A small network was trained on made-up records. Each row is its average activation on records with the value named, seen along a few directions.
Values that are neighbours, or in one group, have similar rows; names and order tell nothing.
In the rows, 500 means zero.
Random noise pushes rows far along 3 fixed directions. That doesn't count. These rows show it; they differ only by the noise:
[459 432 532 466 359 505 566 521 571 432 304 479 437 497 520 452]
[586 458 660 326 439 343 583 535 639 474 282 473 478 460 483 520]
[469 481 851 465 391 580 367 454 689 358 345 545 612 498 596 482]
[460 407 478 462 347 454 612 533 547 455 240 439 368 470 496 434]
[311 441 614 637 285 765 396 455 576 323 372 542 526 549 624 395]


Mokez, 16 values:
b13: [298 523 397 853 509 757 314 361 244 351 635 617 503 628 644 406]
b9: [562 594 544 540 513 530 447 351 390 484 401 655 578 524 521 632]
b5: [540 546 555 332 550 378 558 540 604 480 398 419 537 554 378 449]
b10: [331 398 325 759 380 564 508 498 456 694 449 406 246 472 502 224]
b14: [544 640 523 622 528 563 495 419 351 519 391 480 609 632 492 475]
b16: [754 558 564 251 627 346 497 496 631 490 507 460 727 480 410 765]
b1: [506 440 480 440 496 430 396 540 537 483 506 354 386 272 454 454]
b4: [686 579 613 296 511 534 479 536 660 537 511 508 658 593 464 735]
b12: [383 452 478 485 542 521 430 541 485 468 498 382 451 352 451 602]
b7: [511 525 184 532 547 420 705 484 341 678 802 566 372 493 569 475]
b6: [391 529 545 486 509 577 482 565 545 480 788 504 477 466 532 519]
b8: [677 619 660 310 734 474 493 464 648 607 605 678 839 800 377 564]
b11: [382 410 476 605 521 513 493 609 542 579 560 442 377 379 548 409]
b15: [431 380 677 628 545 419 286 505 530 319 200 311 407 303 418 417]
b2: [611 457 459 547 496 454 484 441 309 548 553 517 357 436 616 464]
b3: [246 471 195 863 416 639 539 459 216 562 665 564 366 461 570 326]
The values of Mokez form a ring.
Which values are neighbours of b15? Give them in the order they are listed.
> b16, b12
Which values are neighbours of b9? Give them in the order they are listed.
> b13, b14
Which values are neighbours of b11? Give them in the order they are listed.
> b10, b6
Which values are neighbours of b5? Give them in the order they are listed.
> b4, b8
